A small network was shown many inputs. Here are its activations along a few directions, one row for each input.
Each table varies a few parts of the input and shows all the possible inputs, shuffled.
A made-up example of a description, with smaller parts first: one of 4 places along a line, together with either a single point or one of 9 places along a line or (one of 3 separate values, together with one of 8 places around a ring).
Shared parts are said once, and a part with two or three values counts as separate values.
(in the rows, 128 means zero)

Other details of the inputs shift rows strongly along two fixed directions, in all tables alike. That doesn't count.

Table:
row 1: [140 101 132  89 192 136 179 125 131 132 125 175 104 155 127]
row 2: [119 157  39 124 119 111 114 143 102 215 145 113  83 129 119]
row 3: [123 161  19 130 123 109 110 149  99 228 152 105  74 126 119]
row 4: [125  83 112  96 184 157 171 134  97  95  94 157 117 163 121]
row 5: [121 181 163 165  89 135 114 116 153 136 153  96 160  97 139]
row 6: [133 132  21 125 111 131 119 154  89 170 146  87  77 136 112]
row 7: [151  80 141  81 171 125 160 139 119 121 108 171 110 172 126]
row 8: [140 168 158 162  88 129 108 126 148 134 147  88 154  91 122]
row 9: [138  63 100  96 169 128 159 137 118  73 115 170  97 149 121]
row 10: [140  89 144  89 173 125 170 136 119 124 113 180 111 175 140]
row 11: [150  93 141  78 186 138 166 124 130 120 118 174 108 154 114]
row 12: [108 167 159 168  90 135  94 120 138 139 138  96 166  99 151]
row 13: [125 132  20 157 133 140 105 146  92 167 156 113  76 120 120]
row 14: [131 157  36 118 129 126 110 138 120 211 148 104  82 110  93]
row 15: [135  76 107 109 179 122 155 126 118  67 124 180  99 161 128]
row 16: [111 164 158 171  93 135  98 123 139 138 138  94 166  98 150]
row 17: [131 161 134 181  58 134  97 127 124  97 158  99 151 119 146]
row 18: [124 157 148 174  83 106  94 132 158 125 134  78 156  90 129]
row 19: [131 178 145 153  82 133  97 124 147 145 146  89 148  90 122]
row 20: [133 103 132  80 187 135 176 116 125 134 122 184 104 154 121]
row 21: [127  77 134  84 173 112 151 120 134 112  98 175 110 155 110]
row 22: [140 102 112  86 183 153 187 129 104  91 108 156 113 160 115]
row 23: [146  85 129  76 168 125 155 132 117 130 108 174 109 171 125]
row 24: [127 166  35 132 139 127 126 138 121 214 154 107  78 112 113]
row 25: [120 107 185 134 105 132 132 123 138  38 118 117 167 119 134]
row 26: [126 140  29 127 143 129  96 150 110 210 137 102  87 114 113]
row 27: [153  90 141  81 189 137 168 128 130 120 118 171 108 153 114]
row 28: [135  78 127  79 184 137 145 122 115 130 100 178 116 155 120]
row 29: [135 162 145 170  60 151 104 124 136  88 155  89 152  89 132]
row 30: [153  68 108  90 150 142 164 134 102  88 119 173  96 172 131]
row 31: [123  88 131  95 191 111 163 125 136 114 107 176 102 159 132]
row 32: [154  81 137  87 170 120 160 140 117 124 112 167 109 167 125]
row 33: [140 130 184 152 110 148 138 105 134  49 145 146 157 130 141]
row 34: [118 173 164 164  70 121 103 129 139 136 144  97 166 113 151]
row 35: [147  87 119  82 171 152 173 125 105  85 120 154 102 153 113]
row 36: [116 124 191 142 127 113 137 117 159  86 115 136 157 128 147]
row 37: [121  87 134  88 182 135 155 111 112 133 107 183 118 157 128]
row 38: [113 151  18 135 141 122 103 139 101 229 144 105  80 112 119]
row 39: [122 142  34 134 135 104 102 153 131 193 135  95  79 111 108]
row 40: [135 123 201 115 105 125 123 117 137  92 117 144 168 142 136]
row 41: [124 118 204 142 131 136 137 112 138  94 117 142 171 130 151]
row 42: [124 158 146 164  88 135  87 132 139 141 131  87 161  96 135]
row 43: [127 151  11 131 120 131 128 157  87 180 136  84  86 140 112]
row 44: [114 154 161 153  80 134  84 115 136 135 129 100 170  98 129]
row 45: [123 144 138 175  68 154  88 131 124  95 141  92 154  92 137]
row 46: [ 98 175 145 172  78 102  92 119 149 134 136  88 149  90 138]
row 47: [121 145  17 135 134 102  97 153 128 207 136  93  72 107 101]
row 48: [105 125 203 137 113 111 131 102 151  84 113 144 163 127 138]
row 49: [136 111 202 135 125 137 124 117 140  91 111 133 169 127 139]
row 50: [137 129 207 114 120 138 137 106 150  89 122 146 165 125 123]
row 51: [131 102 139  82 181 135 175 110 125 132 121 185 107 155 118]
row 52: [118 144  17 131 134  99  98 151 123 206 135  97  74 107  97]
row 53: [146 100 138  95 190 131 181 122 129 126 125 174 107 152 126]
row 54: [109 167 165 170  87 134  93 114 137 137 135  99 169  97 149]
row 55: [123 105 185 134 113 157 128 119 119  58 116 121 163 127 135]
row 56: [130 149  29 118 117 112  98 148 106 215 143 103  82 128 105]
row 57: [102 173 157 173  81 106  96 118 156 124 134  91 158  92 144]
row 58: [120 158 150 170  82 110  91 132 160 122 132  79 159  92 130]
row 59: [134 125 197 136 114 122 144 125 137 102 124 142 161 144 151]
row 60: [138 120 207 121 105 127 127 123 142  89 117 140 169 143 141]
row 61: [100 167 144 175  75 125 110 139 137  83 130  72 175  93 130]
row 62: [127 131 202 126 109 128 137 117 138  99 119 149 162 145 153]
row 63: [122 122 199 147 127 108 140 113 158  82 117 134 161 126 148]
row 64: [120 156 162 159  84 137  86 121 140 132 127  96 170  97 136]
Description of these inputs: one of 4 separate values, together with either one of 4 places along a line or (one of 2 separate values, together with one of 6 places along a line).
Changing only the choice among 4 separate values turns row 14 into row 44. The same change can be made to row 29. Which row results?
Answer: row 45
Changing only the choice among 4 separate values turns row 22 into row 4. The same change can be made to row 19. Which row results?
Answer: row 64
Which other rows does row 58 become when the choice among 2 separate values takes its other values? List them by row number.
Answer: row 36
Which other rows does row 18 become when the choice among 4 separate values takes its other values? List them by row number.
Answer: row 8, row 32, row 49
Which other rows does row 40 become when the choice among 2 separate values takes its other values? List them by row number.
Answer: row 3

Table:
row 65: [135 132 220 139  94 133 133 107 142  86 129 138 174 133 147]
row 66: [125 123  76 116 141 114 119 137 128 172 131 121  90 117 110]
row 67: [127 126 209 141 111 113 129 113 157  65 117 134 176 129 134]
row 68: [133 160 104 138 102 123 114 132 126 162 144 114 123 121 125]
row 69: [140 150 129 152  78 160  92 135 119 114 134  78 161  93 114]
row 70: [134 103  88 102 171 110 142 142 131 152 119 143  90 140 119]
row 71: [114 146 100 135 114 119 105 131 122 162 127 115 127 119 127]
row 72: [110 155 144 154  92 121  95 130 136 147 129  98 154 108 145]
row 73: [122 137 103 136 114 113 108 131 136 156 136 106 114 106 119]
row 74: [138  88 146 114 173 157 150 110 126  73 121 174 123 145 131]
row 75: [124 137 102 140 114 110 109 132 136 154 136 104 115 107 120]
row 76: [146  68 146  91 149 155 137 135  96  80  94 156 138 159 120]
row 77: [128 140 217 138 116 136 135 103 153  78 120 137 182 122 135]
row 78: [117 155 113 172  79 120 112 139 134 104 144  79 138  95 130]
row 79: [146  99 167  98 161 130 164 126 129 110 116 173 127 164 140]
row 80: [113 138 106 134 113 125 105 130 121 169 130 113 123 116 129]
row 81: [133 100  87 110 169 108 142 135 123 144 124 142  89 143 111]
row 82: [123 123 189 142  91 134 138 119 142  38 119 109 166 125 137]
row 83: [120 129  72 133 147 113 121 146 115 175 127 119 102 137 129]
row 84: [118 137  82 162 109 137  93 131 115 127 142 108 118 115 135]
row 85: [127 169 149 153  81 128 104 130 140 149 146  99 150 108 143]
row 86: [128 132  67 120 141 105 121 140 129 165 129 122  92 123 109]
row 87: [124 121 222 129 110 123 126 116 164  79 114 134 174 119 142]
row 88: [157 123  64 114 112 151 111 154  89 150 139 103 108 133 108]
row 89: [131 105 163  87 172 140 158 112 134 111 110 172 131 146 119]
row 90: [134 105  86 110 174 106 144 144 128 147 121 140  91 145 118]
row 91: [136 100 167  97 179 138 163 119 136 109 109 167 132 146 131]
row 92: [123 141  57 128 131 148 139 140 109 137 139  94  96 124 115]
row 93: [127 139 214 145 122 138 134 111 154  88 119 127 178 116 143]
row 94: [130 108  87  92 164 113 138 136 129 152 119 149  90 139 107]
row 95: [116 148  96 145 114 115 107 133 121 159 128 111 125 123 126]
row 96: [118 173 140 151  97 132 105 118 143 143 139 100 153  95 124]
row 97: [140  97 158  87 153 137 157 117 122 124 121 174 120 156 130]
row 98: [145 104 162  95 155 128 163 118 126 103 116 179 129 167 130]
row 99: [153  66 147  89 147 145 141 135 116  68 101 150 133 152 110]
row 100: [109 151 141 154  87 124  94 122 130 146 133 100 151 107 139]
row 101: [130 140 220 125  95 135 130 107 148  87 124 145 178 132 141]
row 102: [128 140 216 142 119 134 136 104 152  74 120 136 185 125 134]
row 103: [136  92 156  98 164 113 155 121 140  90 106 169 126 153 121]
row 104: [134 100 168  93 179 140 162 118 136 112 109 168 132 144 131]
row 105: [134 113  95 108 175 133 150 125 118 157 126 146  96 136 114]
row 106: [122 138  76 159 108 120 112 143 130 125 147 103 108 103 122]
row 107: [139 136  57 142 122 140 110 138 107 145 157 121  88 129 128]
row 108: [125  83 144 115 159 137 156 125 114  71 115 174 127 152 139]
row 109: [112 160 136 156  88 118  95 126 132 140 129 102 154 111 135]
row 110: [134 154 103 148 105 123 116 132 120 165 150 106 119 123 128]
row 111: [131 138 218 128  99 136 130 116 148  99 127 137 172 130 150]
row 112: [138  74 139 113 161 134 142 119 133  63 116 171 114 150 129]
row 113: [112 153 135 166  91 119  98 125 128 140 135  95 151 113 137]
row 114: [116 131  72 114 141 120 117 138 114 180 124 130 101 132 118]
row 115: [124 139  58 136 139 138 143 143 110 142 144 110  96 115 118]
row 116: [134 132 221 135  93 134 131 105 144  89 129 138 175 130 148]
row 117: [117 126  77 118 145 121 117 144 117 184 123 125 100 129 127]
row 118: [121 152  85 161 115 142 119 135 125 131 152 106 120  97 125]
row 119: [141 103 164  85 153 131 160 116 127 108 117 179 130 163 130]
row 120: [143 114 100 102 160 126 149 139 119 161 129 151  96 152 130]
row 121: [122 157 136 162  94 108 101 135 151 134 137  89 143 100 132]
row 122: [125 160 101 139 123 128 117 126 131 161 137 109 125 107 116]
row 123: [134  98  89 106 166 110 142 134 125 147 122 144  88 140 113]
row 124: [123 145  98 131 115 109 108 134 139 154 133 109 116 110 116]
row 125: [138 142  81 131 137 119 130 146 117 176 143 120  99 138 129]
row 126: [117 165 146 151  96 139 104 117 141 150 141  97 149  91 125]
row 127: [135 137  61 140 123 134 130 146 107 143 158 125  92 125 127]
row 128: [135 117  95 110 182 129 152 135 122 156 124 143 100 141 119]
row 129: [124 108  84 109 167 115 140 135 110 151 116 151 101 158 120]
row 130: [125 100  88 109 164 121 139 132 109 158 118 149  96 150 124]
row 131: [136  96 165 105 177 137 164 111 129 103 114 167 131 150 124]
row 132: [109 156 119 173  81 128 109 136 117 110 139  86 147 104 141]
row 133: [121 165 144 158  96 134 106 117 140 145 143  95 150  93 129]
row 134: [142  94 151 104 149 140 179 129 111  71 126 167 124 160 139]
row 135: [125 103  90 105 168 120 138 140 115 162 113 148  98 150 131]
row 136: [126 174 120 164  59 142 112 134 117 110 154  71 141 112 136]
row 137: [134  86 163  92 168 119 154 125 144 101 106 166 126 148 131]
row 138: [108 159 105 163  74 135 104 136 113 113 135  71 138 112 136]
row 139: [126 166 145 152  76 130 102 121 133 149 149 100 147 107 137]
row 140: [118 169 149 152 101 137 105 125 146 150 138  95 151  92 131]
row 141: [136 140 216 139  98 128 135 111 144  79 128 140 180 141 143]
row 142: [113 157 140 165  92 118  96 133 134 144 131  94 153 110 145]
row 143: [132 112  98  99 173 137 148 123 120 161 126 148  98 132 114]
row 144: [127  86  97  93 175 123 148 129 108 151 112 164  95 157 126]
What is each input in this table made of?
Answer: one of 4 separate values, together with either a single point or one of 4 places along a line or (one of 3 separate values, together with one of 5 places along a line)
Changing only the choice among 4 separate values turns row 74 into row 107. The same change can be made to row 93. Which row results?
Answer: row 79
Changing only the choice among 4 separate values turns row 108 into row 127. The same change can be made to row 144. Which row results?
Answer: row 116
Changing only the choice among 4 separate values turns row 115 into row 78. The same change can be made to row 105. Which row results?
Answer: row 123
Which other rows does row 102 become when the choice among 4 separate values takes its other values? List them by row number.
Answer: row 67, row 129, row 141
Which other rows does row 111 become when the choice among 3 separate values takes its other values? List them by row number.
Answer: row 97, row 101
A walk changes only the place on the line of 4. It starts at row 138 and steps to row 132. List the rest of the walk in order.
Answer: row 108, row 84
